Each row below holds a small network's activations on one input, seen along a few directions.
Each table varies a few parts of the input and shows all the possible inputs, shuffled.
A made-up example of a description, with smaller parts first: values(3) and (point or ring(11) or (line(6) and ring(8))).
Shared parts are said once, and a part with two or three values counts as separate values.
(in the rows, 128 means zero)

Other details of the inputs vary at random and push rows far along two fixed directions, the same in every table; ignore that.

A family of inputs:
x1: [ 80 148 152 120  78  54 124 159 156 136 124 101 135 157]
x2: [ 43 146 116 125 156 153 155 224 127  60 100 153 116  74]
x3: [ 88 153 134 115 102 126 151 144 145 114 130 137 111  80]
x4: [198 147 114  58 163  64 172 121 150 141 148  93 145 159]
x5: [ 98  93 200 195 132 163  86 111 101 135  85 146 113 120]
x6: [208 112 141 139 174 147  95  52 105 122 121 167 114 105]
x7: [176 155  96  95 114  46 151 104 121 117 133 121 145 200]
x8: [129 161  93  72  92  96 146  78 152 170 187 114 163 181]
x9: [ 76 152 141 123 133 136 176 149 128 125 118 148 115 106]
x10: [220  93 162 126 151 158 105  61 115 141 142 115 104  76]
x11: [ 89 148 138 127 141  57 125 178 135 110 115 107 154 185]
x12: [ 53 120 107 129  66 133 133 220 116  58  96 144  89  76]
x13: [148 172 122 108  70  56 162  81 132 140 152 100 143 182]
x14: [148 105 144 145 130 166  94 103 110 105 123 165  86  50]
x15: [180  91 116 127 124 179  68  41 105 147 163 156 123 116]
x16: [199 109 181 137 142 173 120  46 123 152 139 106 116  79]
x17: [ 55 131 109 109 118 174 153 147 125 139 138 150 139 138]
x18: [105 155 142  84 141 109 211 162 147 147 135  92 134 132]
x19: [ 62 128 130 110 168 169 169 241 134  68  99 113 120  66]
x20: [153  81 119 183 121 188  71 136 133 147 124 135 103  78]
x21: [186 118 149 180 155 157 100  49  73 103 115 140 135 148]
x22: [114 101 117 149 168 221  87 106  95 105 130 164 140 113]
x23: [145 157 107 133 128  90 171 117 160 209 158  93 160 203]
x24: [111 151  82 135 151 107 150 193 158 145 139  98 161 171]
x25: [160  81 112 181 156 193  75 145 130 136 102 148 117  99]
x26: [ 93 130 108 152  93 148 128 177 167 156 131 108 128 109]
x27: [ 38 103 142 138  83 106  92 238 138  82  89 135  95  85]
x28: [157 145  67  59 136  86 135 102 140 148 168 135 164 199]
x29: [191  85 172 169 155 119  47  71 104 130  98 146 124 147]
x30: [137 170 129 116 101  66 187  85 115 151 140 111 148 207]
Each input here is: ring(5) and (values(2) or line(4)).
The inputs of x23 and x25 match in every part but the ring(5) part. If x17 is changed in the same way as x23 into x25, which row does it become? -> x28
A walk changes only the line(4) part. It starts at x11 and steps to x21. List the rest of the walk in order. -> x2, x19

A family of inputs:
x31: [116  93 122 212 129 160  75 153 112 147 116 138 104 123]
x32: [140  84 136 138 161 166  89 112 123 117 101 172 103  90]
x33: [156 144 135 108 134 119 138  63 126 185 148 139 144 184]
x34: [ 74 142  86 101 147 123 141 200 157  90 122 149 120  88]
x35: [157 131 142 120 124 114 163  64 135 188 153 123 147 168]
x36: [166 138 100 157 103  99 113 117 149 140 119 110 165 201]
x37: [159 152  98 111 132 113 128  47 137 157 173 139 146 157]
x38: [178 123 128 102 148  89 106  55 109 125 156 111 153 185]
x39: [146  83 130 141 152 178 102  95  92 101 105 165 108 111]
x40: [161 150  87 100 153 103 146  90 121 115 157 128 144 158]
x41: [148  94 103 192 160 206  83 121 114 159 148 139 113 101]
x42: [171 129 136  90 125  72 108 112 140 138 156 111 141 140]
x43: [ 86 143 131 136  95 108 158 191 123  82  94 104 103 113]
x44: [183 133 149 102 127  99 134  74 116 133 149  73 139 162]
x45: [180 138 131 105 160 112 146  78 105 152 137 129 144 190]
x46: [197 130 134 101 129 107 159  71 117 148 137  97 123 161]
x47: [ 64 146 101  65 127  56 139 207 168 100 133 114 142 144]
x48: [181 136 139 106 105 113 149  46 136 185 151 107 125 158]
x49: [108 128 134 146 176 191 112 161 127 108 107 161 115  70]
x50: [ 75 146 105  83 121  87 215 210 141 115 123 108 140 154]
x51: [175 130 140 103  96  95 103  52 124 164 176 114 147 160]
x52: [ 55 136 131 103 136 135 138 209 117  83 111 119 137 133]
x53: [190 123  86 120 124 124 118  89 137 174 118 111 174 192]
x54: [100 105 141 170 139 138  81 153 124  87  83 168  99  84]
x55: [ 95 115 167 192 109 159 121 118 116 131 105 145 118 102]
x56: [ 57 142 136 104 101 105 164 170 151 137 144 101 152 141]
x57: [181 141 158 107 171  91 102  74 132 162 148 112 157 177]
x58: [ 77 171 119 102  95  45 174 222 170 108 105  95 113 126]
x59: [131 123 140 155 117 206 121  92 124 132 130 131 103  64]
x60: [114 131 138 158 147 210 108  98 112 136 129 163 123  93]
x61: [118 149 118 133 100  73 120  89 134 140 137 140 134 171]
x62: [ 72 171  96  89 141  84 204 223 176 121 138 109 145 116]
x63: [ 99  94 132 134  89 186 111 143 116 121 115 169  96  71]
x64: [158  85 137 137 124 178 110 116  88 103 112 158 100  89]
x65: [114  94 167 153 147 174 121 133  99 100 114 116 132 103]
x66: [130 118 162 184 149 165  97 116  82  99  88 154 114 122]
x67: [132  89 182 159 163 170  97 121 123 123 112 126 128  84]
x68: [192 156 124 106 149 103 150  87 152 153 153  98 128 123]
x69: [120  93 157 148 158 169 135 150 131 130  98 147 112  81]
x70: [125 107 151 136 168 172 109 142 122 130  95 163 111 101]
x71: [119  78 108 171 141 185  95 158 119 162 126 142 104 119]
x72: [ 95 143  95  98 120 122 147 212 152  96 131 142 114  69]
x73: [ 88 151 129 137 116  78 181 183 126 103 112 109 137 152]
x74: [107 143 137  83 118  83 145 176 162 120 129  82 127 121]
x75: [139  92 137 126 128 157 106 152 124 115 107 163  97  70]
x76: [ 73 152 137 138 137  99 130 205 140 106  90 144 120 124]
x77: [200 124 136  99 122  88 112  67 104 131 165 104 147 166]
x78: [189 156 115 107 138 116 165  80 123 133 155  91 132 140]
x79: [ 72 164 126 119 119  45 182 216 165 120 112 110 137 143]
x80: [ 86  98 141 137 118 170  78 109 119 112 126 150 123 103]
x81: [ 57 161  87 101 103  48 165 210 136  75 112 126 130 163]
x82: [133 111 114 140 128 188 120 146  98  80 125 152 106  62]
x83: [102 106 165 140  99 180 102 114 124 125 121 111 110  84]
x84: [131  96 154 135 136 176 121 148 133 119  91 135  87  62]
x85: [141 109 151 165 116 127  86 141 118 104 100 157  98  79]
x86: [152 123 102 120 113 121 106 127 154 137 137  93 179 192]
x87: [124 132 105  94 113 102 138  90 140 155 146 146 134 166]
x88: [113 114 146 170  79 147  93 120 110 117 114 160 102  90]
x89: [ 31 184 112 111  88  70 167 207 151 125 118 130 137 166]
x90: [ 88 161  97  99  78  47 168 211 129  85 123 118 125 148]
x91: [163 103  99 176 138 221  90 114 133 119 116 139 147 113]
x92: [172 164 113 111 168 121 152  87 112 137 154 123 152 169]
x93: [152 146 153 112 134 111 109  53 123 174 162 116 161 188]
x94: [145 114 126 150 111 193 101  88 112 129 145 161 111  68]
x95: [ 80 164 106 111 115 121 190 156 155 144 155 117 148 126]
x96: [196 148 125 127 164 116 170  61 116 149 164 105 157 160]
x97: [ 96 119 162 179  86 167 110 126 120 117  95 133  91  79]
x98: [178 110 116 145 145 107  85  85 127 194 179  92 149 193]
What do these inputs look like to the network? -> line(4) and (values(2) or (values(3) and ring(5)))
The inputs of x93 and x89 match in every part but the line(4) part. If x65 is changed in the same way as x93 into x89, which row does it become? -> x73
The inputs of x47 and x32 match in every part but the line(4) part. If x56 is changed in the same way as x47 into x32, which row does it become? -> x35
Which other rows does x47 become when the values(3) part takes its other values? List them by row number. -> x38, x80
Which other rows does x39 become when the line(4) part takes its other values? List them by row number. -> x38, x40, x81
Which other rows does x36 become when the values(2) part takes its other values? List them by row number. -> x31
Which other rows does x55 become when the values(3) part takes its other values? List them by row number. -> x73, x79

A family of inputs:
x99: [144  91 170 176 145 194  95 115 112 123 106 129 106  72]
x100: [118 141  80 112 127 145 166 167 137 119 135 126 130 120]
x101: [ 93 129 113 122  90 111 129 164 143 131 126 130 121 128]
x102: [133 143 132 132 104 101 135 112 134 154 143 106 141 162]
x103: [117  92 142 152 152 237  96  98 115 140 131 157 120  75]
x104: [112 132 108 110 131 109 127 176 146 110 127 123 127 117]
x105: [ 82 142 122 141 117 116 141 166 135 128 117 130 133 146]
x106: [108 127 117 113 144 115 136 181 136 113 115 121 134 136]
x107: [243 139 134 107 141  61 125  27 140 193 172  99 147 186]
x108: [102 137 123  99 102 109 149 155 136 113 124 132 114 109]
x109: [187 150 138 124 159  79 144  77 137 168 147 104 151 180]
x110: [139 138 105 121 113  93 112 112 136 137 146 125 142 164]
x111: [127  84 146 181 139 195  72 110  97 113  98 157 118 110]
x112: [187 101 153 153 147 167  79  44  93 117 129 154 114  99]
x113: [ 91 150 134 118 129 113 162 157 126 109 118 132 126 125]
x114: [ 98 135 121 103 129 114 148 161 122  97 117 134 130 134]
x115: [ 95 145 137 111 107 117 160 154 132 111 123 115 122 114]
What do these inputs look like to the network? -> values(2) or (values(3) and ring(5))
Which other rows does x110 become when the values(3) part takes its other values? List them by row number. -> x104, x112
List by row number the other inputs of the same sort as x103. -> x100
